A small network was trained on made-up records. Each row is its average activation on records with the value named, seen along a few directions.
Related values have similar rows: they may be neighbours, one step apart, or belong to one group.
In the rows, 500 means zero.
Random noise pushes rows far along 3 fixed directions. That doesn't count. These rows show it; they differ only by the noise:
[558 351 405 352 774 349 575 829 558 672 704 707 718 500 536 464 638]
[380 735 661 534 408 516 446 422 664 330 322 593 346 214 548 291 519]
[399 632 516 385 445 347 443 421 584 351 483 541 564 358 544 437 564]
[452 589 551 494 363 467 477 547 673 533 447 539 462 387 455 439 511]
[295 892 747 554 361 532 393 238 656 118 201 584 253  78 611 200 510]


Values of H:
h9: [607 637 598 790 142 632 457 199 393 564 231 208  46 447 419 568 373]
h5: [442 519 625 494  50 318 415 252 588 526 462 229 590 540 358 612 447]
h6: [718 444 631 669 438 666 572 537 285 492 334 551 239 346 464 348 445]
h2: [313 791 383 365 438 477 357  88 339  51 354 446 544 539 579 742 426]
h7: [298 734 613 593 591 734 603 348 672 248 207 520 304 433 677 356 487]
h8: [496 486 470 749 663 827 577 395 382 505 529 706 321 521 503 553 417]
h1: [427 393 599 773 808 878 534 681 629 576 417 640 308 531 490 261 348]
h3: [585 382 710 586 676 702 522 609 487 491 618 593 466 375 722 272 429]
h4: [609 542 478 425 447 434 430 513 297 392 458 305 420 564 452 476 631]
h10: [481 463 467 419 575 368 484 640 574 644 569 528 647 490 444 490 547]
H is arranged as 3 separate groups.
Which other values are in the same group as h5? Give them in the order they are listed.
Answer: h3, h10
Which other values are in the same group as h1? Give them in the order they are listed.
Answer: h2, h7, h8

Values of M:
m16: [459 711 408 444 341 389 444 411 583 353 384 434 490 393 448 485 500]
m15: [353 553 566 543 535 523 503 555 671 509 433 489 540 469 569 507 464]
m9: [443 448 586 575 424 737 517 375 521 545 429 575 342 632 481 485 403]
m14: [459 583 597 619 890 760 552 559 391 295 378 797 295 374 660 303 526]
m11: [668 387 379 389 649 437 568 568 313 508 614 389 542 585 554 514 564]
m1: [512 573 515 409 265 301 456 429 541 405 437 427 540 432 356 488 576]
m13: [548 464 629 541 403 451 442 647 632 625 568 516 532 462 439 402 560]
m4: [442 520 614 465 484 440 511 475 633 560 513 534 564 449 595 423 467]
m6: [502 569 444 527 367 538 453 301 416 293 336 360 315 466 520 584 524]
m5: [537 539 434 515 570 562 513 639 448 609 452 562 416 437 436 544 490]
m17: [538 439 570 583 389 518 461 328 498 467 599 390 460 590 529 596 392]
m12: [345 558 469 538 321 543 463 311 546 469 460 380 584 641 427 566 424]
m7: [488 558 547 462 406 386 395 214 281 194 532 284 545 400 623 530 440]
m3: [586 568 572 582 464 593 498 548 497 564 346 583 269 342 517 340 588]
m2: [529 458 564 458 350 388 475 401 461 547 531 459 500 428 466 509 423]
m18: [401 557 637 587 572 517 543 385 492 434 471 545 486 368 536 364 481]
m10: [296 802 448 415 522 459 343 154 410  63 394 502 540 384 615 524 563]
m8: [390 508 242 214 419 223 470 438 546 380 635 383 848 715 443 743 543]
A value of M combines one of 3 hidden first parts with one of 6 second parts; all combinations occur once.
Changing only the second part turns m10 into m3. m14 has the same second part as m10; what does that change turn m14 into?
Answer: m11
Changing only the second part turns m12 into m5. m9 has the same second part as m12; what does that change turn m9 into?
Answer: m6
Changing only the second part turns m18 into m2. m17 has the same second part as m18; what does that change turn m17 into?
Answer: m7
